A small network was shown many inputs. Here are its activations along a few directions, one row for each input.
Each table varies a few parts of the input and shows all the possible inputs, shuffled.
Descriptions start from the smaller parts, as in this example, which fits no table here: one of 6 places along a line, together with either a single point or one of 11 places around a ring or (one of 2 separate values, together with one of 8 places around a ring).
Shared parts are said once, and a part with two or three values counts as separate values.

Other details of the inputs shift rows strongly along two fixed directions, in all tables alike. That doesn't count.

Table:
r1: [-0.68  0.31  0.46  0.94  0.19 -0.03 -0.11  0.39 -1.20  0.78 -0.21  0.57]
r2: [-0.59  0.23  0.31  0.90 -0.09 -0.18 -0.21  0.51 -1.34  0.73 -0.39  0.39]
r3: [-0.56 -0.49  0.46  0.80 -0.41 -0.19  0.03 -0.12 -1.06 -0.03 -0.28  0.82]
r4: [-0.78 -0.44  0.36  0.82  0.02 -0.03  0.08 -0.31 -0.72 -0.04  0.04  1.14]
r5: [-0.93 -0.12  0.49  0.74  0.71  0.30 -0.46  0.09 -0.78  0.52 -0.19  0.48]
r6: [ 0.07  0.27  0.15  0.94 -0.41 -0.20 -0.36 -0.01 -1.11  0.19 -0.21  0.52]
r7: [ 1.83  0.97 -1.18 -1.00 -1.40  0.59  0.89 -0.72  1.40 -0.65  0.15 -1.71]
r8: [-0.70 -1.09  0.28  0.16 -0.10 -0.11 -0.20 -0.07 -0.92 -0.17  0.08  0.24]
r9: [ 1.50  0.42 -1.16 -1.41 -0.57  0.88  0.88 -0.91  1.76 -0.67  0.79 -2.06]
r10: [-0.85 -0.13  0.38  0.77  0.30 -0.01 -0.56  0.27 -0.99  0.48 -0.37  0.12]
r11: [-0.83 -1.01  0.28  0.27  0.64  0.18 -0.06 -0.39 -0.47 -0.03  0.38  0.64]
r12: [-1.22 -0.87  0.56  0.63  0.75  0.39  0.07  0.16 -0.55  0.23 -0.09  0.57]
r13: [-0.76 -0.97  0.40  0.31  0.49  0.08  0.02 -0.30 -0.57 -0.08  0.30  0.49]
r14: [-0.37  0.27  0.03  0.71 -0.40 -0.23 -0.33  0.48 -1.34  0.64 -0.46  0.06]
r15: [ 1.31  0.29  1.50 -4.07  0.81 -6.47  0.13  7.52  5.49  0.10 -2.49  4.73]
r16: [-0.98 -0.31  0.31  0.58  0.28  0.33  0.52  0.15 -0.69  0.39 -0.03  0.51]
r17: [ 1.59  1.14 -1.05 -1.30 -0.61  0.53  0.22 -0.60  0.98 -0.69  0.52 -1.95]
r18: [-0.76 -1.13  0.36  0.20  0.35  0.21 -0.21 -0.14 -0.48  0.05 -0.07  0.14]
r19: [-1.07 -0.75  0.49  0.66  0.63  0.29  0.14  0.15 -0.55  0.14 -0.11  0.28]
r20: [ 1.18  0.09 -1.13 -1.32 -0.55  0.89  0.48 -0.77  1.59 -0.54  0.42 -2.14]
r21: [-0.23 -0.10  0.32  0.86  0.19 -0.32 -0.50 -0.39 -0.91  0.15  0.11  0.74]
r22: [-0.12  0.06  0.21  0.52 -0.47 -0.35 -0.72 -0.14 -1.26 -0.12 -0.12  0.45]
r23: [ 1.64  1.03 -1.22 -1.16  0.11  0.78  0.46 -1.06  1.68 -0.42  0.85 -1.68]
r24: [ 1.68  0.69 -1.15 -1.23 -1.38  0.65  0.64 -0.88  1.64 -0.88  0.61 -1.85]
r25: [ 1.83  1.38 -1.07 -0.84 -0.82  0.45  0.28 -0.82  1.24 -0.59  0.54 -1.56]
r26: [-0.15  0.24  0.04  0.99  0.04 -0.08 -0.33 -0.26 -0.83  0.24  0.14  0.86]
r27: [ 1.83  1.49 -0.96 -0.59 -1.23  0.35  0.23 -0.31  0.69 -0.41  0.09 -1.30]
r28: [ 1.16  0.89 -0.91 -1.20 -0.48  0.69 -0.14 -0.61  1.02 -0.40  0.18 -1.86]
r29: [-1.06 -0.91  0.17  0.56  0.09 -0.04 -0.12  0.23 -0.71  0.08 -0.48 -0.03]
r30: [ 1.66  1.15 -1.08 -0.90 -0.87  0.77  1.10 -0.92  1.78 -0.68  0.54 -1.45]
r31: [-1.00 -0.77  0.30  0.59  0.32  0.14  0.06  0.16 -0.60  0.10 -0.29  0.04]
r32: [-0.79 -0.63  0.36  0.51  0.08  0.03 -0.12 -0.53 -0.39 -0.16  0.37  0.88]
r33: [-0.98 -1.18  0.60  0.34  0.69  0.34 -0.16 -0.20 -0.58  0.12  0.01  0.48]
r34: [-0.25 -0.10  0.11  0.76  0.32 -0.22 -0.50 -0.50 -0.71  0.12  0.24  0.84]
r35: [-0.82 -0.33  0.29  0.64 -0.14  0.04  0.38  0.30 -0.91  0.39 -0.29  0.19]
r36: [-0.73  0.03  0.45  0.71  0.54  0.22 -0.38  0.14 -0.68  0.49 -0.17  0.15]
r37: [-0.81 -0.12  0.23  0.62  0.02 -0.15 -0.71  0.34 -1.07  0.37 -0.50 -0.02]
r38: [-0.63 -0.43  0.50  0.43  0.75  0.16 -0.63 -0.30 -0.72  0.34 -0.20  0.35]
r39: [-0.83 -1.08  0.44  0.11  0.77  0.53 -0.08 -0.34 -0.29  0.05  0.13  0.42]
r40: [ 0.92  0.60  0.70 -2.31  0.53 -2.88  0.81  3.76  3.45  0.04 -0.99  2.04]
r41: [-0.73 -0.48  0.48  0.42  0.47 -0.02 -0.79 -0.12 -1.00  0.28 -0.34  0.31]
r42: [ 1.46  1.01 -0.98 -1.31  0.15  1.14  0.30 -1.08  1.83 -0.28  0.46 -1.83]
r43: [-0.57 -0.46  0.45  0.59  0.73 -0.27 -0.46 -0.21 -1.01  0.23  0.11  0.61]
r44: [-0.72  0.25  0.34  0.88  0.34  0.07 -0.10  0.32 -1.10  0.75 -0.12  0.73]
r45: [ 1.33  0.75 -0.89 -0.96 -0.74  0.76  0.79 -1.02  1.83 -0.76  0.83 -1.38]
r46: [-0.62 -0.68  0.45  0.51 -0.41 -0.14 -0.16 -0.30 -0.65 -0.20  0.10  0.60]
r47: [-0.60 -0.40  0.45  0.47  0.41 -0.33 -0.55 -0.05 -1.25  0.09 -0.04  0.49]
r48: [ 1.73  1.45 -0.96 -0.33 -0.64  0.47  0.45 -0.59  1.10 -0.28  0.45 -1.06]
Description of these inputs: one of 2 separate values, together with one of 4 places along a line, together with one of 6 places around a ring.
Changing only the place on the line of 4 turns r46 into r32. The same change can be made to r6. Which row results? -> r26
Change only the choice among 2 separate values in r24. List by row number the other rows that result. -> r22
Change only the place on the line of 4 in r1. List by row number the other rows that result. -> r2, r14, r44
Change only the place on the ring of 6 in r20. List by row number the other rows that result. -> r7, r8, r15, r24, r29
Change only the choice among 2 separate values in r46. List by row number the other rows that result. -> r25
Change only the place on the line of 4 in r47. List by row number the other rows that result. -> r17, r23, r43
